Each row below holds a small network's activations on one input, seen along a few directions.
Each table varies a few parts of the input and shows all the possible inputs, shuffled.
Descriptions start from the smaller parts, as in this example, which fits no table here: one of 4 places along a line, together with either a single point or (one of 2 separate values, together with one of 5 places around a ring) or one of 11 places along a line.
Shared parts are said once, and a part with two or three values counts as separate values.

Other details of the inputs vary at random and push rows far along two fixed directions, the same in every table; ignore that.

Rows:
R1: [ -5 -11 -51 -38  26  -1 -12  29   6 -29   5 -42 -15]
R2: [  9   9  23   1   0 -21  -5 -22 -15  23  16   9 -16]
R3: [ -9 -23 -45 -32  20  18 -16  29  21 -40  -1 -37 -18]
R4: [  7  20  24  -4  -4  16 -13 -21  19  14 -17  30 -16]
R5: [ 13   6  27   0 -17  -6  -3 -19  -4   6 -10  22 -18]
R6: [-54  13 -13  94 -41  15  54  28 -16   2  -5 -41  64]
R7: [ -4 -14 -49 -39  22  -5 -12  31  -1 -29   8 -45 -16]
R8: [  3  22  16  -2  14  -5  -7 -31  10  24   4  19 -14]
R9: [ 24 -11  33   2  -3 -15  -2 -16 -20  13   5  24  -2]
R10: [  8 -21 -38 -41  26  -9  -8  42 -24 -33  30 -46  -9]
R11: [  0   7  15   2 -13 -25 -12 -25 -16  24   6   3 -23]
R12: [ 14  -8  24  -3 -12 -12  -6 -16   2  12  -2  37  -1]
R13: [ 17   2  28  -7   7   4  -2 -25   8  18  -5  30   1]
R14: [ -6   8  16   9  -4  11 -24 -32  24  15 -10  19 -24]
R15: [ 11  -1  21  -6  -8  -1  -8 -20  15  16  -5  39   0]
R16: [-44  36 -14  88 -13  11  62  31  -6  16   4 -39  77]
R17: [ -7 -39 -42 -36   6   2 -11  34 -19 -47  12 -44 -21]
R18: [  6  15  20  -1   7 -14  -4 -27  -1  24  10  13 -16]
R19: [ -3  -8  21   8 -22 -11 -11 -28  -8  11   1   9 -28]
R20: [ 18 -33 -34 -43  32   7   0  43  -5 -42   7 -28   6]
R21: [-37  27  -8  88 -36  20  64  38 -10  -5 -16 -30  75]
R22: [ 26 -13  34   4  -5 -18  -3 -13 -28  11   8  23  -2]
R23: [ 16 -30 -35 -44  34  12   0  41   3 -40   5 -27   7]
R24: [ -8 -27 -44 -33  17  14 -13  30  14 -41   1 -39 -19]
R25: [ 19  -2  29  -5   4  -1  -1 -23   2  17  -3  28  -1]
R26: [-54  47 -30  91  -9  24  46  22  16  17 -17 -32  71]
R27: [  0   5  17   2 -17 -27 -12 -24 -24  24  10   1 -22]
R28: [  9  16  25  -3  -8  10  -9 -20  15  12 -16  28 -17]
R29: [ 15 -17  28   2 -17 -25  -7  -9 -23   6   5  34  -2]
R30: [ -2  16  10   3  -1 -14 -14 -30   5  25  -3  11 -23]
R31: [ 10   7  25   1  -4 -24  -6 -20 -23  23  20   7 -16]
R32: [ -5   5  17   9  -8   6 -20 -31  19  15  -8  16 -25]
R33: [ 16  -2  29   3 -25 -17  -2 -17 -28  -2  -1  19 -17]
R34: [  5 -13 -40 -43  22  22  -5  42  17 -46  -9 -28  -8]
R35: [ -7  -4 -55 -35  34   7 -15  26  17 -28  -1 -36 -14]
R36: [-54  18 -15  94 -34  22  53  26   1   4 -11 -39  64]
R37: [ 10 -37 -42 -45  20   1  -5  49   2 -47   6 -19   6]
R38: [ 14   5  27  -9   9  10  -4 -27  13  20  -7  32   2]
R39: [  7 -16 -39 -43  19  17  -3  43  11 -48  -7 -30  -9]
R40: [  8   7  17  -9  -4  12 -14 -24  25  19  -7  44   3]
R41: [ 12   9  25 -11  12  16  -6 -30  17  21  -8  34   4]
R42: [  0   2  18   1 -20 -29 -13 -22 -33  23  14   0 -21]
R43: [  4  18  18  -1  10 -10  -5 -29   5  24   7  16 -15]
R44: [ 10   3  19  -8  -6   5 -11 -22  21  17  -6  41   2]
R45: [-36  25  -7  89 -38  16  64  39 -18  -8 -13 -31  76]
R46: [ 11 -40 -41 -44  18  -3  -6  51  -7 -50   8 -19   6]
R47: [  0  25  14  -2  18   0  -9 -34  14  24   2  23 -13]
R48: [ 13  -4  22  -5 -10  -7  -6 -18   9  14  -3  38  -1]
Description of these inputs: one of 6 places around a ring, together with one of 8 places along a line.
- Changing only the place on the ring of 6 turns R40 into R14. The same change can be made to R12. Which row results? => R36
- Which other rows does R35 become when the place on the ring of 6 takes its other values? List them by row number. => R8, R28, R32, R38, R44
- Which other rows does R20 become when the place on the line of 8 takes its other values? List them by row number. => R9, R13, R22, R23, R25, R38, R41
- Which other rows does R48 become when the place on the ring of 6 takes its other values? List them by row number. => R1, R18, R24, R25, R39
